[ 31.4 -17.0  -4.4  -4.0  -2.3  10.2   6.3  -2.6  10.6 -86.2 -16.2  -4.6] : Tir
[ 29.4  -1.9 -12.6   9.5 -10.6 -10.6   6.2  18.3   3.8  -5.9 -23.8   4.0] : moz
[-74.4   9.1 -12.0  -0.4   2.4 -10.1  -4.3  -5.9 -31.1 -18.6   1.3  32.4] : Zeme
[ -7.8   5.8 -13.7 -12.3  -9.8  -1.9  24.1 -14.8   4.4  15.9 -14.9   9.2] : das
[-19.0   6.5  -1.5   8.7   6.5   1.8 -22.7  -4.0   0.4  32.7  12.5 -17.8] : rus
[-28.0   1.1  -8.3 -18.1 -29.1  -5.2  -9.1 -13.0  20.9  27.8   5.5   2.3] : tam
[-37.2   3.2 -21.3  -2.6  15.4  -4.5 -26.6 -12.2 -20.5  11.8  23.9   9.8] : Gor
[ 55.9   1.6  -1.6 -22.2  -3.6   7.8  18.5  38.6   1.6 -57.0   1.6   1.6] : refib
[-48.7 -26.5 -40.9  -3.2 -22.1   4.2 -14.8  17.2  18.0  22.1  -2.6 -18.9] : Tabur
[ 10.5  -4.8  -9.1  -0.4  31.4 -16.2  25.2 -12.4 -18.3 -12.2  26.5 -15.0] : muteb
dup refib:   [1.6]
where: [-4.5]  Gor, 5

[ -8.5 -46.0 -67.3 -46.0 -46.0 -67.3 -67.3]  tam
[-36.7 -36.7 -24.9  15.0 -36.7 -75.5  14.9]  das
[ -2.1   2.6 -29.6  -2.1  -2.1 -67.3  -2.1]  fezum
dup fezum:   [-2.1]
where: [15.0]  das, 3
q: [ -2.1   2.6 -29.6  -2.1  -2.1 -67.3  -2.1]  fezum
dup das:   [-36.7]
q: [-36.7 -36.7 -24.9  15.0 -36.7 -75.5  14.9]  das

[-10.2 -38.5  -4.2 -47.5   7.5   5.4 -61.7   9.5  48.4  34.5 -21.8  53.3
   9.0 -36.4 -10.3 -38.4 -16.4] : Zeme
[ 15.3  -1.1  15.8 -21.1 -24.9  35.7   3.5  10.7  -1.9 -17.1  40.3 -19.2
 -11.5 -14.4 -25.1 -57.7 -22.4] : tam
[ 26.3  13.3   2.4 -45.0 -15.0  18.8   4.7 -15.0  -7.0 -15.0 -39.5 -23.3
 -15.3  12.4  23.0  18.1  -2.6] : rus
[ 26.5 -10.4 -31.7   3.8 -20.4 -33.6   0.7  -1.0  36.0  11.4  46.7 -11.2
  13.6 -50.7   6.0 -23.2 -40.3] : muteb
[-17.8 -26.2  18.5   5.1 -60.1  28.0  21.2  -3.0  25.0   5.3  33.8 -13.4
  -3.0  11.5  60.4  21.6  -4.0] : Tir
[ 22.4  37.7   7.7 -27.5  65.0 -70.9 -49.9  48.1  -6.1 -11.9   9.4  39.3
  41.6  26.5 -24.0 -26.6 -13.9] : Gor
[ -6.6  22.1  26.2 -48.7 -29.7  21.5  40.1  15.2  20.2  -9.0   4.3  -7.0
  29.6  25.2 -31.4  20.6 -41.5] : nozug
[ -8.3  56.6  24.0  63.4  39.4 -41.6 -46.3  59.5  26.5   8.3 -12.6  -9.5
 -20.2  -7.6  -7.1  43.1 -19.6] : moz
[-10.0  49.7   8.5  28.3   1.2 -35.5 -29.5  60.3  10.7   7.8 -21.8  14.3
 -17.4  22.3  12.5  24.6 -35.5] : fezum
[ -9.5  42.7 -12.9  47.6  21.8 -45.1 -22.5  61.2  27.3  -5.7 -21.5  43.9
 -22.1   2.1 -25.2 -28.6 -13.5] : refib
where: [-45.1]  refib, 5
where: [-60.1]  Tir, 4
where: [60.3]  fezum, 7
dup rus:   [-15.0]
dup Tir:   [-3.0]

[-53.6 -56.0 -29.9 -41.4 -51.2  32.1  25.2  14.9 -29.9 -39.1 -29.9]  fezum
[-25.3 -32.0  19.8 -47.5  18.8  24.7  55.5  13.7  -6.7 -52.8 -56.4]  Tir
[-59.1 -54.3 -32.0  15.3  -2.2  12.7 -16.8   5.6 -47.5  13.8  15.9]  Zeme
[ 13.0   8.5  30.6 -41.1  18.2 -48.6  27.6 -46.0  13.9 -26.4 -14.0]  das
[ 14.5  10.1 -17.1  65.3   4.6   6.3 -45.1  38.8   8.0  63.1  56.6]  refib
[-33.4 -40.1 -27.5  23.1 -16.2  62.0   7.0  52.0   8.1  20.7   0.2]  Gor
dup fezum:   [-29.9]
where: [8.0]  refib, 8
where: [13.8]  Zeme, 9

[ 86.2   7.8 -29.2  -1.9   3.6]  muteb
[  9.6  13.5 -26.7   9.4   7.7]  Zeme
[-17.4 -24.9  30.7 -24.9 -24.9]  das
dup das:   [-24.9]
q: [-17.4 -24.9  30.7 -24.9 -24.9]  das
where: [7.7]  Zeme, 4

[33.5  0.5 11.0 80.5] : moz
[30.1  1.5 13.1 81.6] : refib
[59.4 59.6  4.2  4.1] : fezum
[14.5 70.9 30.7  0.3] : das
[30.6  2.3 47.6 71.0] : nozug
where: [71.0]  nozug, 3
q: [30.1  1.5 13.1 81.6]  refib
where: [30.7]  das, 2

[-25.7  28.2  64.2 -38.4  21.0 -31.7  52.4  46.7] = Zeme
[ 58.8  55.7 -10.7  52.6 -26.4 -72.7  -8.2  12.4] = tam
[ -6.8  -6.5 -75.5 -56.4  71.0  -6.5  32.5  51.6] = fezum
[  6.5 -38.4 -30.7 -38.4  21.0 -38.4  52.4 -38.4] = Tabur
[-21.6 -47.0  51.9 -46.9  54.7  48.5 -39.0  70.5] = refib
[ 73.8  69.3  67.1 -48.3 -38.5 -56.0 -55.7   2.4] = das
[  4.0  15.9   4.4 -53.2 -34.9 -30.8 -47.1  -1.3] = Gor
[-33.9 -44.2  20.4 -46.8  57.4  38.8 -31.6  63.0] = Tir
[ 43.9  49.4 -77.0 -20.2  27.4 -20.2 -30.9 -19.6] = nozug
dup fezum:   [-6.5]
where: [-30.8]  Gor, 5
where: [-47.0]  refib, 1
dup nozug:   [-20.2]
dup Tabur:   [-38.4]
where: [2.4]  das, 7
q: [ 73.8  69.3  67.1 -48.3 -38.5 -56.0 -55.7   2.4]  das

[-60.3  11.3  26.0 -35.9 -35.6 -18.5 -30.4  13.0  33.6 -42.5  67.6  59.8
 -27.3 -15.7 -65.0 -21.8] = tam
[-63.1   8.7   2.5   0.9 -64.6 -23.1 -47.3 -67.7  57.3 -70.4  70.7 -27.7
 -26.1  65.1 -38.8 -19.8] = moz
[ 59.7 -21.2  55.3 -69.0  47.5  25.4 -16.0  65.4  31.3 -22.8 -46.8 -62.6
  53.7  11.4  24.2  11.6] = nozug
[ 62.8  59.8  22.4  46.9   9.7  -4.8 -40.9 -16.9  -4.8  70.6   3.9  18.5
 -60.5  -3.0   7.5 -26.6] = Tabur
[-71.3 -16.2  69.8 -27.0  17.7 -16.9 -14.6  31.2  32.3  57.5  52.6  52.4
 -51.0 -51.2 -12.0  -3.1] = Gor
[ 36.2  50.8 -57.2  50.8  54.7  50.8  50.8 -53.0 -50.8  50.8  15.5 -65.4
   9.8  37.4  -4.7  -3.9] = fezum
[ 25.3  71.0 -57.3  42.3  22.1 -45.4  15.3  49.5 -31.4 -45.0 -32.2 -24.4
 -26.8  68.2 -30.6  44.0] = Zeme
[-52.6 -45.2  42.8  51.6   0.4 -24.3  -8.3  51.6 -18.7  51.6 -23.0 -52.3
  52.7  19.5 -55.0  39.0] = muteb
[-71.3 -16.2  69.8 -27.0  17.7 -16.9 -14.6  31.2  32.3  57.5  52.6  63.8
 -71.7 -21.7 -39.7 -20.1] = refib
[-71.3 -16.2  69.8 -27.0  17.7 -16.9 -14.6  31.2  32.3  57.5  52.6  52.4
 -51.0  64.9 -65.9  -3.6] = das
where: [-30.4]  tam, 6
dup fezum:   [50.8]
dup muteb:   [51.6]
q: [ 36.2  50.8 -57.2  50.8  54.7  50.8  50.8 -53.0 -50.8  50.8  15.5 -65.4
   9.8  37.4  -4.7  -3.9]  fezum
where: [9.8]  fezum, 12
where: [-26.6]  Tabur, 15

